Each row below is a small network's average activation on inputs in which a field has the value named, seen along a few directions.
Values that are neighbours, or in one group, have similar rows; names and order tell nothing.
Strong random noise was added to every row along 9 fixed directions; ignore it. To show where, here is one row again and again, with new noise each time:
[129, 1, 1, 157, 3, 50, 83, 475, -211, -86, 271, 198, -177, -222, -204, -299, 110, -92, 175, 288, -334]
[263, -137, 244, 125, -87, 110, 16, 94, -5, 10, -57, 138, -38, 305, 66, -20, 41, -35, 181, 191, 86]
[400, 76, 686, -111, -426, 108, 323, 529, -177, -333, -262, 132, -229, -45, -306, -157, -103, 161, -18, 100, -66]
[150, -92, -9, 16, 72, 116, 0, 128, -63, -55, -201, 60, -54, -474, -228, -72, -72, -35, -160, 328, -127]
[145, 72, 40, -164, 265, -91, 131, -107, 74, 113, 13, -145, 143, -281, -364, 49, -100, -91, -123, 425, -123]
[-110, -284, 124, -17, 85, -164, 192, -273, 43, 56, -115, -133, 85, 67, -144, 114, -118, 272, -62, -232, 17]
[32, -9, 58, 7, -330, 214, -213, -44, -91, 16, -279, -102, 6, -101, 4, 140, -57, 24, -188, 37, 185]
[256, 46, -190, -7, 116, 203, 206, -53, -159, 205, -196, -63, -21, 220, -431, 187, 169, -91, 129, 129, 340]
[389, 147, 122, 30, -147, 239, 396, 735, -346, -279, -159, 283, -335, -358, -585, -293, 107, -41, 61, 231, -145]
[57, -244, 118, -50, 274, -115, 9, -26, -11, 34, 55, -106, -2, -434, -177, -53, -167, 97, -64, 311, -322]
[50, -203, -159, -17, 144, 124, 104, 66, -150, 2, -68, -139, -103, -304, -171, 104, -135, 145, 58, -227, 48]


KOF, 16 values:
ponog: [-291, 82, -186, -53, 175, -25, -207, -34, 167, 97, 105, -138, 132, -196, 140, 63, -99, 42, -118, -134, -83]
rimo: [176, 31, 66, -10, -152, 98, -132, 101, 26, -219, -173, 231, -112, 21, 139, -154, -21, -125, 87, 223, 56]
moz: [-4, 9, 36, -92, -248, 113, -148, 31, -47, -294, -101, -92, -174, -450, -39, 66, -171, 201, -211, -81, -76]
dul: [127, -191, 297, 86, 132, 11, -131, -109, -81, 69, -486, 76, -150, 142, -56, -106, 3, 124, -75, 280, -22]
valu: [-204, 53, -285, -69, 21, 150, -408, 50, -637, 545, 384, -427, -241, 78, -211, 202, 427, 80, 308, 158, -178]
zop: [370, -253, 617, -46, -109, 38, -167, 386, 93, -294, -443, 347, -276, -218, 27, -344, -47, 63, -210, 713, -387]
tazut: [-4, -14, -198, 30, 107, -15, -162, -279, 95, 48, -356, 200, 173, 62, 27, -18, 292, -297, -328, 447, 179]
zapus: [202, 60, -11, -38, 90, 96, -108, 242, -181, -21, -25, 157, -170, -227, -173, -107, -24, -30, 177, 165, 33]
paf: [163, -30, 385, 43, -407, 70, 390, 309, 38, -354, -467, 379, -23, 78, 100, -82, 44, 180, -83, -282, 225]
mina: [-18, -308, -279, 93, 156, 175, -162, -30, -194, 13, -181, -30, -425, -404, 25, 28, -32, 88, -34, -45, -83]
bebob: [84, -15, -126, -159, 209, 138, -180, -8, -228, 28, -198, -205, -96, -530, -53, 210, -121, 102, -210, 16, 207]
rulor: [242, -125, -154, -105, 321, 114, -179, -315, -41, 196, -330, -245, -180, 267, 61, 247, -59, -19, 153, 27, 281]
bevil: [-57, 178, 177, -62, -109, -171, 389, -197, 371, -193, -250, 132, 389, 82, -125, 22, -145, -57, -364, -136, 101]
ruba: [167, -193, 18, -101, 174, 187, -23, 82, 96, -48, -29, -68, -130, -81, 364, -82, -41, -13, 206, -38, -94]
duf: [216, 127, 213, 22, 260, -119, 292, -251, 194, 127, -214, 103, 81, 451, -84, 92, 84, -157, 22, 136, 243]
doput: [-250, -41, 60, -113, 131, -396, 220, -385, 206, 2, 104, 16, 217, 57, -99, -42, 139, 103, -188, 166, -206]
Each value of KOF is a pair of two hidden parts, and every pair occurs once (2 first parts, 8 second parts).
Changing only the second part turns duf into bevil. mina has the same second part as duf; what does that change turn mina into? -> moz
Changing only the second part turns zop into rimo. ponog has the same second part as zop; what does that change turn ponog into? -> zapus
Changing only the second part turns paf into bebob. doput has the same second part as paf; what does that change turn doput into? -> tazut

KAV, 16 values:
zam: [-183, 230, 181, 262, -340, -53, 282, 182, -229, 14, -190, 211, 9, 394, -447, -173, 262, 83, 8, -81, 8]
lilip: [546, 101, 531, 11, -522, 474, -88, 69, 148, -206, -749, 251, 153, -82, 50, 82, -262, -217, -365, 403, 430]
zofa: [235, 120, -286, 97, 50, 224, 118, 395, 11, -246, 134, 311, -177, -166, -115, -305, 69, -287, 342, 139, -96]
fizod: [-36, 125, -276, -221, 198, 67, 186, -328, -25, 269, 136, -454, -17, -94, -411, 389, -87, 35, -27, -141, 74]
bof: [77, -52, -38, 115, -1, 46, -8, 81, 87, -292, -146, 172, -129, -352, 374, -112, -344, 25, -149, -292, 1]
kasi: [42, 371, 48, -21, 18, -48, 94, -1, 256, 218, -32, 139, 332, 186, 20, 9, 187, -307, -22, 166, 213]
talip: [182, 215, 176, -134, -15, -62, 196, -200, 19, 104, -273, -107, 68, 183, -108, 170, 147, -115, -185, 237, 276]
babiv: [-271, 364, 296, -31, -480, -183, -33, 17, 214, -42, 61, -8, 191, 500, 84, -76, -112, 32, -257, -239, -95]
vufe: [200, 342, -517, -128, 181, 475, -478, -18, 209, 407, 152, -237, 106, 224, 354, 392, 65, -415, 174, 195, 499]
zap: [49, 144, -137, -4, 172, -5, -133, 182, -23, -45, 238, 63, -86, 73, 260, -165, 198, -205, 237, 68, -41]
tof: [36, 373, -97, -227, -56, -32, 32, 110, -84, -39, 180, -191, 181, -4, -220, 171, -45, -47, -1, 32, 224]
pipat: [-184, 104, -488, 82, -302, 194, -612, 90, -342, 178, 316, -6, -78, -96, 158, -99, 432, -278, 154, 487, -162]
dezi: [-41, 46, -160, 51, 114, -89, -259, -117, -59, -22, 183, 23, 17, -325, -219, -43, -37, -101, -202, 428, -172]
zim: [-104, 295, -148, 188, -181, 10, -371, -94, 112, 95, 249, 90, -4, 675, 446, -106, 196, -342, 233, -55, 137]
moku: [74, -180, -103, -1, 1, 207, -50, 134, -119, 7, -79, 94, 53, -280, 69, 107, -30, -66, -13, 31, 82]
zogog: [347, -112, 166, 13, 36, 42, 336, 156, 88, -93, -46, 180, -59, 68, -83, -77, 219, -64, 49, 336, -81]
Each value of KAV is a pair of two hidden parts, and every pair occurs once (2 first parts, 8 second parts).
Changing only the second part turns dezi into zam. tof has the same second part as dezi; what does that change turn tof into? -> kasi
Changing only the second part turns pipat into talip. zofa has the same second part as pipat; what does that change turn zofa into? -> bof
Changing only the second part turns zim into lilip. zap has the same second part as zim; what does that change turn zap into? -> moku

DOLIL, 14 values:
mis: [-16, -198, 350, 108, 36, -214, 88, 94, -441, 77, 34, -33, -283, 29, -619, -303, 257, 247, -59, 578, -491]
loso: [-251, 164, -417, 66, 4, -19, 238, -103, -31, 108, 86, -23, 228, -67, -273, 6, 111, -45, -28, -244, 145]
zisop: [-378, -378, 183, 363, -339, -277, -282, -524, 312, 91, 28, 269, 381, 461, 462, 14, 83, 57, -218, -18, -4]
zul: [211, -539, -15, 390, -228, 444, -50, 394, -126, -250, -167, 461, -179, -12, 339, -56, 28, 80, 269, -222, 254]
vupok: [-487, -589, 358, 346, -108, -462, 222, -341, 276, -185, -267, 450, 173, -167, -91, -308, 80, 389, -492, -11, -529]
vot: [-372, 64, 308, -13, -36, -551, -132, -409, 226, 176, 366, -56, 164, 623, 212, -124, 276, 100, 24, 203, -363]
tole: [95, 113, -7, -275, 4, 134, -369, 35, -143, 207, 408, -511, 8, -220, 174, 310, -318, -58, 156, 44, 30]
sulu: [-224, -97, 328, 65, -447, -96, 157, 414, -165, -390, -184, 186, -303, -96, 70, -328, -77, 323, -19, -508, -220]
sozi: [273, -122, 134, -284, 956, -424, 910, -120, 396, 4, 214, -53, 123, 326, -293, 28, -255, 165, 414, -364, 21]
kez: [99, -772, -36, 107, 712, -26, -115, -611, 507, 138, -264, -19, 200, 171, 507, 314, -388, 175, 114, -143, 169]
fufaf: [-270, 408, -691, 35, -150, 304, -749, -6, -400, 287, 9, -297, -97, -648, -211, 119, 172, -303, -282, 494, 15]
zulor: [-116, 220, -906, -92, 140, 360, -581, -8, -298, 266, 284, -406, -205, -246, 364, 208, 162, -294, 312, -306, 273]
bulad: [-133, 779, -187, -254, -337, -23, 232, 173, 78, -100, 261, -71, 129, 137, 8, 2, 68, -271, -137, -405, 122]
vur: [99, -64, 394, 38, 6, -201, -210, -471, -283, 473, -41, -251, -2, 791, -366, 85, 401, 62, -8, 824, -67]
DOLIL is arranged as a line.
A walk along DOLIL starts at zulor and steps to its neighbour vot. Put sulu, sozi, fufaf, bulad in the order it reaches them. -> bulad, sulu, sozi, fufaf
How many steps from neighbour to neighbour lead from zul to vur, at the fewest? -> 7
Which values are neighbours of vupok? Give them in the order they are listed. -> loso, zisop
